These are the activations of a small neural network, seen along a few directions. Each row is one input.
In each table, some parts of the input vary, and every possible input appears once, in random order.
Descriptions start from the smaller parts, as in this example, which fits no table here: line(6) and (point or line(9) or (values(3) and ring(5))).
Shared parts are said once, and a part with two or three values counts as separate values.
(in the rows, 128 means zero)

Other details of the inputs vary at random and push rows far along three fixed directions, the same in every table; ignore that.

A family of inputs:
R1: [103 123 111  93 144 151  93 132 138 139 136 117 141 115]
R2: [210 159  44 165 103  92 189 147 136 122  91 116  63 116]
R3: [146 195  95 145  78 165 134 157 150  95 130  87 169  70]
R4: [138 154 163 132 193 121 124 156 106 141  83 145  77 156]
R5: [142 198  86 153 102 172 170 174 118  66 119  99 166  79]
R6: [172 103 113 125 177 113 122 143 155 179  99 147  58 183]
R7: [ 81 104 139 110 130 140  79 133 122 140 148 131 160 126]
R8: [ 55 146 137 141  90 130 118 111 101 122 143 122 161 157]
R9: [ 74 128 185 112 132 117 105 117 109 105 157 124 188 100]
R10: [ 85 149 146 128 140 158  93 148 101 101  95 126 158 100]
R11: [137 115  83 120  93 138 147 137 155 141 213 116 155 128]
R12: [228 130  87 148 133  96 159 114 178 125  68 102  96  87]
R13: [158 142 167 135 176  99  95 131 113 155 116 150  96 119]
R14: [132 183 186 160 124 136 126 136 109 144 107 139 133 175]
R15: [163  78 104 107 135 113 139 126 154 164 154 142 106 109]
R16: [157 180 200 155 176  88 131 103 126 115  82 131 125 103]
R17: [169 103 152 141 150 111 136 139 143 169  80 151  82 158]
R18: [164 117  29 121  66 167 140 116 180 105 157 105 102  84]
R19: [ 95  93 154 117 127 124 121 119 118 116 124 129 164 154]
R20: [ 85 164 171  92 170 138  81 129  97 129 143 139 155 107]
R21: [ 93 106 158 108 128 138 103 124 130 144 136 147 161 126]
R22: [108  15 101 103 116 119 158 123 131 137 179 116 131 172]
R23: [125  89 161 135 153 112 162 106 115 128 114 120 122 163]
R24: [103  51 123 103 131 135 153 137 120 150 154 141 123 158]
R25: [152 166 173 148 140 109 115 101 133 141 140 168  70 152]
R26: [127 146  99 130 111 150 151 134 141  63  83  77 178  63]
R27: [ 95  68 112 104 134 142 123 146  99 135 152 121 126 144]
R28: [143 200 188 155 135 133 110 115 105 112  78 172  92 167]
R29: [104  86  70 123  80 111 130  93 148 167 185 125 132 162]
R30: [142  86 101 117 106 137 154 113 124 142 165 152  73 190]
R31: [134 150 113 135 115 134 123 137 145  78  97 101 170  53]
R32: [ 74 169 147 133 109 109 112 102  95 124 168 138 166 121]
Each input here is: line(4) and (values(3) or line(5)).
- Change only the line(4) part in R5. List by row number the other rows that result. => R3, R11, R14

A family of inputs:
R33: [147 212 176 143 155 127 104 133 106 119  97 152  99  99]
R34: [194 162 138 152 150 109 124 144 154 167  80 141  78 126]
R35: [169 130  98 137 155 143 166 144 135 109  90 123  83  98]
R36: [143 179 186 154 159 116 109 161 113 120  52 146 124 127]
R37: [171 176  60 156  80 152 167 156 156 105 105  96 117 102]
R38: [ 50  62 104  87  92 152 135 133 106 114 190  91 205 100]
R39: [113 200 103 121 118 152 119 159 117  78 110 118 150  35]
R40: [171  59  46 108 108 136 189 141 164 114 152  91 126  97]
R41: [ 72 141 194 121 137 119  97 116  93 112  94 147 163 134]
R42: [ 98 174 226 138 158 113  93 107 102 124 149 157 159 140]
R43: [ 73  97 121  95  98 172  91 118 136 134 202 121 183 133]
R44: [137 195 151 144 137 119 130 139 120 105 102 123 153  61]
R45: [ 70 181 138 137  84 150 144 128  95  77 155 107 200 100]
R46: [146  95 160 126 166  80 130 112 126 176 139 140 105 185]
R47: [107  85  90 103 101 127 118 106 155 139 162 134 145 122]
R48: [109 173  78 142  80 168 144 143 103  69 147 112 155  94]
R49: [186  94 118 128 142 130 149 147 147 153  94 120  87 150]
R50: [171  82  53 118  94 127 128 113 185 133 164 110 104 104]
R51: [163  99 115 141 153 106 138 146 128 146 110 140  66 144]
R52: [130  89 146 128 154  92 112  97 138 167 122 135  96 186]
R53: [172 121  92 125 153 107 136 137 134 151 114 130  73 137]
R54: [ 65 104 162 135  97 129 121  76 108 144 174 150 145 220]
R55: [ 95 134 184 128 168 126  91 125 112 152 120 146 150 180]
R56: [119  26 132 105 134 120 137  90 139 163 150 142 108 199]
- What is each input in this table made of? => values(4) and (point or line(5))
- The inputs of R43 and R42 match in every part but the values(4) part. If R34 is changed in the same way as R43 into R42, which row does it become? => R44
- Change only the values(4) part in R49. List by row number the other rows that result. => R35, R40, R56
- A walk changes only the line(5) part. It starts at R50 and steps to R47. List the rest of the walk in order. => R52, R41, R56
- A walk changes only the line(5) part. It starts at R33 and steps to R39. List the rest of the walk in order. => R53, R51, R35
- Change only the values(4) part in R54. List by row number the other rows that result. => R37, R45, R48
